[ 2.17  0.67 -8.19  3.66 -8.68 -0.87] --> 0.67
[-2.43  2.93 -7.83  0.57 -1.22  2.35] --> 2.93
[-0.53 -0.38  1.09  0.08  8.57 -1.44] --> -0.38
[-4.08  1.70 -7.20  4.84  1.16  3.21] --> 1.70
[-6.61 -4.52 -2.89 -2.16 -1.30  3.58] --> -4.52
[-1.49  1.58 -1.76  6.99  0.68  3.33] --> 1.58
[2.70 3.97 3.74 8.29 6.32 1.71] --> 3.97
[-6.20 -2.94 -4.39  5.05 -8.27 -4.23] --> -2.94
---
[[8426 4153 3733 8960 5345 8068 5361]
 [6036 6263 7770 3854 9708 1642 6725]
 [8355 6725 3673 6268 3980 2432 4771]] → 8960

[ -89  586  399 -528 -486 -311   83] → 399

[[6750 4797 4497 8764 5757 7234]
 [7395 4706 5292 6530 3135 9059]] → 8764

[ 46 -27  20  42] → 42

[6 5 1 5 8 4 1] → 6

[9972 7360 2272 8116] → 8116

[4 5 1 7 4 0 6] → 6
---
[[-1.56 -2.82  6.65  4.80  5.52  5.06]
 [ 0.07  0.39  2.25  0.83  2.29  1.11]
 [-1.37 -3.43 -5.46  0.44 -6.42 -1.44]] gives -5.46

[[ 6.81  0.93  4.22 -8.09  4.48 -6.23]
 [ 1.92  0.48 -7.21  5.13  3.24 -6.12]
 [-1.93 -6.45  4.65  3.71  0.89  3.28]] gives 4.65

[[ 0.54 -2.35 -3.92 -8.61  0.78  1.37]
 [-2.17 -1.64 -3.45 -5.39  3.76  0.85]
 [-0.72  0.68 -1.96 -7.03  4.10  2.81]] gives -1.96

[[-4.28  1.45  2.34 -7.42 -0.35 -1.67]
 [-4.50 -1.90  5.50 -2.16  0.30 -5.32]
 [ 0.92 -0.23  2.68 -0.98 -6.97  3.61]] gives 2.68

[[-2.01 -1.91 -2.40 -3.46 -0.63  8.95]
 [-5.42 -6.15 -7.65 -5.25 -5.64  2.93]
 [ 1.38  5.19  6.00  3.07  7.47  0.47]] gives 6.00

[[-2.65 -2.65 -1.35 -5.60  1.96  1.15]
 [-3.74 -3.74 -2.42 -8.14  2.77  1.62]
 [-1.02 -1.02 -1.63 -3.02  0.89  0.59]] gives -1.63
---
[ -31.34 -119.31 -148.19  122.36] ans = -148.19
[-13.1   1.3   1.9  -5.0  -0.5  11.2   2.4] ans = 1.9
[ 140.271 -136.285 -125.478  -13.251  186.491   19.245] ans = -125.478
[-14.85  12.75  -0.65   9.88] ans = -0.65
[ 12.541  -7.261  -2.871   3.575 -15.786] ans = -2.871
[-1.3  0.2 -0.6 -1.6  1.8 -0.9 -0.2] ans = -0.6
[ -8.467 -17.731  11.338 -11.794  -1.867] ans = 11.338
---
[ 0.042  0.123 -0.019  0.055  0.144 -0.160  0.082] gives -0.019

[[ 166.4    3.4  213.6  -12.2   15.5  118.3  -24.5]
 [ 152.0  156.7  167.7   70.8   43.1 -202.3  -19.9]] gives -24.5

[[ 0.96  0.62  1.42  0.74  0.16  1.37]
 [-0.60  0.86 -1.67  0.48  2.24 -1.99]] gives -1.67

[[ 0.11 -0.08 -0.23  0.17 -0.08]
 [-0.12 -0.10 -0.08 -0.10 -0.09]
 [ 0.00 -0.09 -0.15  0.00 -0.09]] gives -0.15

[[  18.90   61.99   84.26 -131.87   28.06   36.85]
 [ -32.74  102.12    8.86 -175.49  136.76   29.07]] gives -131.87

[[ -5.11 -10.69   5.83  13.11]
 [  6.39  13.73  -4.48  11.67]] gives -5.11

[-13.84   9.95   2.84 -14.68 -15.38] gives -14.68
---
-8.452,-15.683,3.710,-14.083
-18.144,-4.070,20.481,-4.017
→ -15.683

1.5,2.1,1.1,0.5,0.1,1.8,1.3
-0.1,-1.7,-0.1,2.4,1.9,-1.7,-0.1
1.5,1.5,2.3,-0.7,-0.9,1.2,0.1
→ -1.7

-0.282,-1.693,0.162,1.123
1.330,1.897,-0.341,1.064
0.244,-0.054,1.853,1.105
→ 1.897

-0.40,8.83,-12.41,-15.33,-10.02,-4.07,-5.45
-2.29,8.61,-11.70,-15.82,-14.53,-4.28,-6.57
2.35,1.00,10.93,13.35,-5.18,-0.72,-8.60
→ 8.61

0.5,10.0,-16.7,23.0,1.2,-11.2,3.0
6.9,11.3,-2.8,7.7,-0.1,4.9,0.8
→ 10.0

32.5,75.2,117.6,60.8,48.3,66.3
-96.7,-142.1,22.0,28.8,-53.5,69.8
→ 75.2

0.19,-0.05,-0.13,0.17,-0.04
0.14,0.04,-0.16,0.15,-0.05
0.18,-0.11,-0.13,0.07,0.07
→ 0.04
---
[-723 -735 -927  734  564] Out: -723

[[ 621  394 -141 -280  410  173]
 [-227  400   42 -367 -535 -164]
 [-294   18 -172  332 -106  146]] Out: 18

[[ 126  423 -184 -712  -28  728 -493]
 [ 147  536  478 -478  496  331  248]
 [  30 -296  998  195 -801  439 -162]] Out: 998

[[9 6 3 8 4]
 [6 8 2 4 6]
 [6 9 5 4 2]] Out: 6

[-40   1  36  -6  18] Out: -40

[ 47 154  73 106 214] Out: 47

[-600  277 -419   38  194 -570  514] Out: -419

[53 80 47 91 19] Out: 53
